These are the activations of a small neural network, seen along a few directions. Each row is one input.
Each table varies a few parts of the input and shows all the possible inputs, shuffled.
A made-up example of a description, with smaller parts first: one of 3 separate values, together with either a single point or one of 9 places around a ring or (one of 6 places along a line, together with one of 8 places around a ring).
Shared parts are said once, and a part with two or three values counts as separate values.

Other details of the inputs shift rows strongly along three fixed directions, in all tables alike. That doesn't count.

Rows:
R1: [ 13 -23 -14  -9 -23 -19  10  10 -20  -3   1  17   0  -4]
R2: [ -5   9 -12   1  -5  -6   4  11   0   1  -1   5  -7   4]
R3: [-14  22   2  11   9  -1  -9  -2   5  10  -7   2 -17  -4]
R4: [  3 -28 -23 -21  -8  -8   4   1  40 -42  -1 -28   0  27]
R5: [ -6  25 -10  24   1  -8  -1  16 -12  28  -4   8 -10   2]
R6: [ -6   2  -9   1  12   8  -8   0  37 -11   5 -27  -2  18]
R7: [  0  10  -9   6 -10  -8   7  10 -17  14   1  13  -1  -1]
R8: [ 14 -19 -12  -4 -16 -14  13  14 -24   1  -5  19   1  -4]
R9: [  0  -6   1  -5  12  12  -2  -1  17  -7   9 -13  10   5]
R10: [  6 -13   7 -11  -9  -3   2  -7 -10  -6   6   7   9  -9]
R11: [ -2  10  -9   4 -10 -10   6   9 -18  12   1  16  -4  -4]
R12: [  8  -8  11 -12 -15   7  16  -6 -10 -10   3   5   2  -1]
R13: [ 11 -34  21 -33 -36  -4  17 -23 -13 -37   7  11   2  -7]
R14: [  6  -4 -15   4   1  -7   3  16  -4   7  -2   4   5   3]
R15: [  8 -22 -11  -5  -7  -6   0   6  11 -16   4 -13   8  13]
R16: [ 13 -14  28 -10 -18   6  12 -15 -32   0   9  18  12 -19]
R17: [ -1  -5  13 -12   4   8   2 -14  12 -17   2  -4  -1  -3]
R18: [  6 -26  -1 -15  -4  -5  -1  -8  15 -25   0 -16   9   7]
R19: [ -3   4 -20  11   9   3   1  19   8   5  -1  -9  -5  12]
R20: [ -4   6 -10  -3   8   3   2   6  15  -7  -2  -7  -2   8]
R21: [-19  24  -2  14  40  14 -21  -1  29   9  -3 -22  -3   2]
R22: [ 10 -24  -5 -10 -22 -13   9   1  -7 -13   0   0   6   5]
R23: [  1  -4 -28   5 -11 -14   5  17  17  -6  -2 -13  -8  23]
R24: [  2  -1   6  -6 -17  -1  11  -2 -11  -3   3   8   1  -1]
R25: [-7 19  2  7 17 14 -4  1 16  9  5 -9  0  4]
R26: [  6  -7  29  -2 -13   5   5 -15 -26   2   5  10   7 -16]
R27: [ -6   8  52  -7  -3  18  -8 -41 -14   1   8   3   8 -24]
R28: [ -3 -13  46 -18   7  13 -20 -45   7 -13   9  -8  11 -23]
R29: [ -2  22 -19  28   6  -8   3  30 -26  33 -12  15  -9  -2]
R30: [-9 16 -2  8  4 -5 -9  0  4  9 -2 -2 -6  0]
R31: [ -1  16 -18  24   5 -13   2  25 -24  30 -15  17 -12  -5]
R32: [  4  -2 -20   8 -13 -18   9  21 -20  12  -9  13  -7   1]
R33: [ -5  -3  16  -7  -5  -2 -10 -21   3  -7   2  -1  -3  -8]
R34: [  4 -23 -37 -12  -8 -12   3  13  43 -31   0 -31  -1  35]
R35: [-20  35  16  15  36  17 -21 -13  22  12  -6 -11 -12  -8]
R36: [ 10 -33   0 -22  -9  -2  10  -7   9 -30   1  -5   9   6]
R37: [ -7  18   4   7  -5  -1   3   2 -13   9  -7   8 -12  -6]
R38: [ -8  23 -18  19   2  -8  -1  18   2  18  -9  -1 -14   8]
R39: [ 20 -20 -22  -7  -6  -9   0  17  -3  -5  -7  10   3  19]
R40: [ -9   4   8   3  23   9 -10  -9  16  -2  -4 -13  -2  -2]
R41: [-1  6  7  1 -1  2 -2 -8 -1  5  9  0  6 -2]
R42: [ -4   8 -12  10  40  16 -40  -9  55  -1  -5 -23   6  17]
R43: [  7   5  16   4 -11   1  11   0 -42  20   1  27   4 -21]
R44: [ 8 -7 -1  2  0  1  4  7 -6  3  3  3  9 -1]
R45: [  0  -7  26 -12  10  20  -1 -20   4 -10   9  -7  13  -9]
R46: [-13  36 -11  25  40   4 -21  16  10  34  -6  -1   0  -6]
R47: [ -9   6  34  -4  19  26 -11 -26   6  -2   7 -12   7 -14]
R48: [-10  20  46  -2  10  17 -15 -35 -17  15  10  14   2 -34]
R49: [  8   3 -10   8 -13  -3  28  25 -45  16 -10  29  -7  -8]
R50: [  5 -10 -31  -3 -16 -16  10  20  15 -10   3  -6  -3  24]
Each input here is: one of 2 separate values, together with either a single point or (one of 4 places along a line, together with one of 6 places around a ring).
Question: The inputs of R1 and R28 match in every part but the choice among 2 separate values. If R7 is changed in the same way as R1 into R28, which row does it become?
Answer: R27
Question: The inputs of R11 and R30 match in every part but the choice among 2 separate values. If R10 is changed in the same way as R11 into R30, which row does it become?
Answer: R32
Question: Start at R48 and move only the place on the ring of 6, one step at a time. The first step leads to R13. Which rows follow, in order?
Answer: R17, R36, R8, R1

Rows:
R51: [  0   0 -16   7   1  -1  -2  10   8   3   1  -7  -1  10]
R52: [-3  5  5  7  4  8 -5 -1  0  5  3 -3  2  1]
R53: [ 17 -38  13 -23 -16  -5   3 -14 -10 -20   8   6  19  -6]
R54: [  7 -15 -14  -4  -9 -12   2   7  10 -13  -6  -2  -3  14]
R55: [-7  9  0  0 10  5 -6 -2  7 -1 -1  1  0 -2]
R56: [-6  1  3  0  2 -2 -4 -6  4 -2  0 -1 -6 -1]
R57: [-6  5 10 -1  0 -2 -3 -7  0 -1  0 -2 -2 -7]
R58: [ 10   1 -14  12 -18  -5  30  30 -47  19 -12  27 -11  -4]
R59: [  3   6   1   9   1   3  12  13 -23  11  -5  10  -4  -4]
R60: [ 11   1  -9  12 -22  -6  34  30 -56  19 -12  32 -11  -6]
R61: [ 0  1  8 -3  0  3 -3 -9  1 -2  3 -3  5  2]
R62: [-4 10 13  1 -2  3  1 -8 -5  6  4  2  3 -9]
R63: [ -7   8  13   1   0   1  -3  -8  -5   3   1   1  -4 -11]
R64: [  7  -1 -13   1 -12  -5  20  20 -22   7  -4  16  -6   1]
R65: [ -5   8   3   7  19  11  -6   2   8   5  -1 -10   1   0]
R66: [-2  3  8 -3  0  4 -5 -7 -1  0 -2  0 -1 -4]
R67: [-1  4 10  0 -2  4 -2 -8 -5  3  2  1  4 -1]
R68: [ 18 -40  19 -26 -18  -1   4 -20 -12 -22   9   6  20 -10]
R69: [ 18 -37  20 -24 -13  -1   1 -21  -9 -22  10   4  20 -11]
R70: [ -3  10  16   3   2   8  -2 -10 -10  10   2   4   2  -8]
R71: [-3  6  0 -2 12  5 -3  1 13 -1  3 -7  2  3]
R72: [-3  9  9  6 13 11 -4 -7  0  7 -6  0  0 -8]
R73: [ -9  12 -11   3  15   3  -9   4  16   2  -2  -4  -3   3]
R74: [-3 16 -5 12  4  0  0  9 -1 15  4  3 -2  1]
R75: [  1   1 -11   5  10   0  -2   5  10  -1  -7  -6  -2   6]
R76: [-3 10 10  8  6 11 -6 -5 -6  9  2 -1  1 -5]
R77: [-7 11 -2  2 12  4 -7 -1 10  0 -1 -2 -1  0]
R78: [  9 -15 -29  -1  -8 -14  10  18   6 -12  -9  -3  -3  18]
R79: [ -7   8  15   0   1   2  -4 -10  -5   2   1   0  -3 -12]
R80: [ -3  13  19   4   3   9  -3 -12 -14  11   2   5   2 -10]
R81: [-6  2  7 -1  2  1 -3 -9  1  0  1  0 -7 -5]
R82: [ -2   6  18  -3   0   6  -5 -12  -8   3  -1   3  -1  -9]
R83: [-4 11 -3  2 13  4 -1  7  8  5  2 -2 -1  3]
R84: [-5 13 -3  4 15  6 -3  6  7  8  1 -3 -2  1]
R85: [  1  -1  13   0   1   5  -5 -10   0  -1  -3   3  -2  -5]
R86: [  4   1  -2   8 -12   2  11   9 -23  11  -2  12  -3  -2]
R87: [-3  7  0  4  5  4 -4 -1 12  5  8 -6  0  0]
R88: [-3 12 -5 14  6  4 -4  9 -3 13  0  0 -2  3]
R89: [  6 -13 -16  -3  -3  -4   6   7   9 -11  -7  -5   0  10]
R90: [ 14 -35  28 -25 -12   4  -1 -26 -11 -18  10   5  22 -15]
R91: [-8 13 -3  4 14  6 -8 -1 10  4 -1 -1 -2 -2]
R92: [-5 10 -4  6 -1 -4  1  4  2  8  2 -1  0  0]
R93: [-1  4 -3  0  0 -3 -5  2  1  1 -3 -1 -3  3]
R94: [  1 -11 -25  -4 -13 -18   6  14  10 -11  -3  -7  -6  12]
R95: [ -4  16  16   7   3   9  -2  -9 -15  16   1   7   0 -11]
R96: [ 3 -4 -1  1  2 -3 -6 -3  9 -6 -4 -2 -3  4]
R97: [  2  -8 -16   0   2  -8  -7   6  22  -9  -5 -10  -4  13]
R98: [  3  -6 -14  -2 -17 -15  12  10  -2  -5   1   1   1   9]
R99: [-2  9  8  4  0  5  1 -3 -2  8  7  2  1 -4]
R100: [-6  1 -1  0  2 -1 -4 -6  6 -2  0 -3 -7 -2]
R101: [-1  5  3  0  3  4 -3 -3  8  2  8 -5  2  0]
R102: [  1 -11 -23  -4 -14 -19   6  14   9 -12  -3  -6  -5  13]
R103: [ 1 -4  3 -2  5  4 -1 -4  8 -7 -5 -5  2  2]
R104: [-1  1  3 -1  1  4 -2 -4 11  0  8 -6  2  1]
R105: [ -2 -15 -27  -6  -5 -17  -1   9  23 -17  -1 -12  -6  19]
R106: [  9 -16 -13  -4 -10 -12   2   5   8 -13  -5  -1  -4  13]
R107: [  3 -10 -10  -8 -10  -7   0   3   7 -10  -2  -5  -2   9]
R108: [ -2  11   7   4   1   2  -3  -2 -11   9  -4   6  -5  -6]
R109: [  8 -20  19 -13   4   4 -10 -19  -2  -8   9   1  18 -12]
R110: [-4  5  5 -1 -2 -2 -1 -5  4  0  4 -4  4 -1]
R111: [  2   0  -2   0 -15  -9  12   5 -12   1   1   7   1   0]
R112: [ -7   2 -11   3   6  -6  -6   1  12  -1  -1  -6  -9   5]
R113: [ -2   1 -12  -3  11   1  -2   7  21  -4   3 -11   0   9]
R114: [-2  2  1  3 12  9 -1  2  7  2 -1 -8  1  1]
R115: [-6  6 -8  1 10  2 -6  1 12 -2 -1 -4 -2  3]
Question: The inputs of R62 and R92 match in every part but one. If R95 is changed in the same way as R62 into R92, which row does it become?
Answer: R70
Question: What is each input in this table made of?
Answer: one of 5 places around a ring, together with either a single point or (one of 2 separate values, together with one of 6 places around a ring)
Question: Change only the place on the ring of 5 in R53. List by row number the other rows that result.
Answer: R68, R69, R90, R109
Question: Change only the choice among 2 separate values in R66. List by row number the other rows that result.
Answer: R94
Question: Change only the place on the ring of 5 in R64. List by row number the other rows that result.
Answer: R71, R83, R84, R113

Rows:
R116: [  9  -4  15  -3  -1   8   2  -5 -16   3  -1  10  11  -8]
R117: [-4 11 16  4 15 16 -4 -7  2  5 -2 -5  3 -5]
R118: [  3   5 -28  11   0 -15   5  27 -10  16 -10  13  -6   5]
R119: [ 10 -10  13  -4  -8   6   5  -7 -17   2   8  10  10 -10]
R120: [ 12 -13 -31   4  -3 -13   7  26  -2   1  -8   5  -2  13]
R121: [ -1   9   9   5   2   9   6   1 -12   8   0   2  -1  -5]
R122: [ -6   8  16   1   6   4 -11 -14   1   4   1  -2   2 -10]
R123: [  0 -12  19 -15   3   5  -9 -21   7 -11   8  -4  12  -8]
R124: [ -5  -7  25 -20  -1  14  -2 -27  17 -25   9 -13   6  -2]
R125: [ -1  -1 -33   5   0 -15  -5  17  26  -6  -5 -13  -8  24]
R126: [ 24 -53 -10 -31 -32 -11  15  -3   5 -41   9  -7  17  18]
R127: [ -2  -5  -1  -4  -5 -10  -4  -6  10  -7   3  -6   3   2]
R128: [  0  -1 -19   2 -11 -13   3  13   3  -1  -3  -2  -8  12]
R129: [ -6   6  20  -1   1   3  -8 -16  -4   3   3   0   4 -13]
R130: [ 10 -11  -5   0 -18  -2  24  13 -29  -2  -8  14  -6  -1]
R131: [-7 17 -3 12  4 -4 -6  3  6 13  1 -2 -7  2]
R132: [-3 11 -9  5 -1  0  8 10 -4  4 -5  4 -8  5]
R133: [-2  7  7  5 -2  3 -2 -6 -9  4 -4  6 -9 -4]
R134: [-12  -1 -26  -1  31  -9 -29   3  61  -8   8 -34   8  19]
R135: [  7 -17  13 -13  -2   2   1 -10  -9 -11   3   6   5 -11]
R136: [  2   5  -7   6 -16  -3  22  14 -30   7  -9  21 -14  -3]
R137: [-12  27  -4  13  11   5   0   9   1  18  -1   4 -10  -2]
R138: [ -6   6  15   2   8   5 -11 -14   1   3   0  -1  -1 -11]
R139: [-10  24   7  14  19  13  -6   1   0  21   2  -4  -2  -8]
Question: The inputs of R138 and R127 match in every part but one. If R120 is changed in the same way as R138 into R127, which row does it become?
Answer: R119
Question: What is each input in this table made of?
Answer: one of 4 places along a line, together with one of 6 places around a ring
Question: Change only the place on the ring of 6 in R123. List by row number the other rows that result.
Answer: R121, R124, R126, R128, R129
Question: Change only the place on the line of 4 in R132. List by row number the other rows that result.
Answer: R124, R136, R137
Question: Start at R133 and move only the place on the line of 4, one step at a time. The first step leads to R125. Which rows follow, in order?
Answer: R128, R131
